Each row below is a small network's average activation on inputs in which a field has the value named, seen along a few directions.
Related values have similar rows: they may be neighbours, one step apart, or belong to one group.
Random noise pushes rows far along 5 fixed directions. That doesn't count. These rows show it; they differ only by the noise:
[-109  -78  -33 -126  -49  108  -73   18   71 -136   60  -56  -26    5
 -136   29]
[-160  -26   16 -137   39   70   22   38  231   36   28 -630  112  147
 -423  164]
[   5  -78 -317  200  -61  277 -158 -378   10  -19  295  -56 -255 -194
 -185  -17]
[-115  208  269  288  223  134  -55  262   60  -53 -341 -469  292  193
 -229   11]
[-206   99  266  489  -22  514 -341 -103 -273 -513  233  250   71 -298
  213   76]
[  89  -35 -143  -91   48  -75  -36  216   48  -26 -352  280  -85  140
  -21 -293]
[ -18   54  -89 -230   38 -132  142  138  177  237 -343 -258  -39  184
 -351   58]


Values of Dez:
t14: [  16   50  198   82  185   47  -48  274  124   33 -222 -272  276  173
   30 -104]
t18: [-154  130  122 -123 -137   -7   71   68 -146   31 -209  357  -34  -77
  228  206]
t10: [ -53 -123  114   70  -48  220 -246  261  -82 -438   18  250  171  187
  240 -170]
t19: [ 269 -117 -263 -273 -148  -71   11  -66   48    3   24  634 -263  -43
  -23 -202]
t13: [   1 -138   39 -390   75 -379  113  260  137  -41  -78  -82   13  180
  -53 -135]
t11: [-181  168  257 -165  -24  -31   68  -66  -28  -24    8 -193   81  -92
 -158  414]
t16: [ 307   13 -350 -262   54 -376  236 -252   96  589 -129   24 -301   31
 -253   -6]
t17: [ 127  108   27  352  144   19  -26  150 -126   39 -268  263  105   -2
  335 -211]
t15: [ -28  380  285  581  118  -27   36 -139 -379  130  -83   58  -25 -265
  129  183]
t7: [ 276    4 -187  102   64 -125   90  -80  -83  203   34  183  -94  -37
  182 -247]
t12: [ 213  287  -49   88   64 -175  252 -142  -25  315 -485  297 -100   -9
   -4   63]
t20: [  61  -89   88 -128  147 -285  100  155  108   45  113 -398  279  210
 -100 -155]
t4: [-232  157  232  -93 -198   50  -18  -70 -183 -155   -3  205  -58 -238
  155  425]
t5: [ -68 -139   58 -369  -62  -58   52  130  202 -128   -1 -103   75  157
 -244  -19]
t24: [  31 -111  -53 -251  -19  -12  197 -119  270  157  103 -322   33   61
 -161  153]
t3: [ -72   14   65 -195 -135  -18  -43  182 -138 -225 -263  716  -73  -10
  219  -50]
t6: [  74 -256 -216  246  -23  437 -247 -133  151 -253  490  -58  -40  -17
   27 -272]
t9: [-119  191   88  309 -118  -12  -13 -249 -363   43  176  124 -152 -284
  239  245]
t8: [ -66  -66  -17  724   -9  397 -389 -284 -320 -397  439  289  -17 -330
  483 -147]
t22: [-171   -7  259  180    2   52    9  -10 -192   38  151 -345  173  -62
  118  167]
t21: [  60  -99  -34 -249   11  -54   46  -75   98   72  254 -184   55    4
    8   69]
t2: [  50 -166 -246 -157 -269 -100   93 -212 -107  137  404  226 -234 -217
  224   92]
t23: [  59 -299 -225  -98   82 -212 -136  111  167  -98  114  -83  -46  137
   56 -437]
t1: [ 196 -425 -542 -429 -172   15   17 -214  394   42  461 -106 -188  120
 -273 -188]
A value of Dez combines one of 6 hidden first parts with one of 4 second parts; all combinations occur once.
t3 and t23 share the first part; t3 and t1 share the second. Which value has the first part of t1 and the second part of t23?
> t21
t18 and t22 share the first part; t18 and t11 share the second. Which value has the first part of t11 and the second part of t22?
> t15
t13 and t5 share the first part; t13 and t16 share the second. Which value has the first part of t16 and the second part of t5?
> t19
t4 and t9 share the first part; t4 and t14 share the second. Which value has the first part of t14 and the second part of t9?
> t2
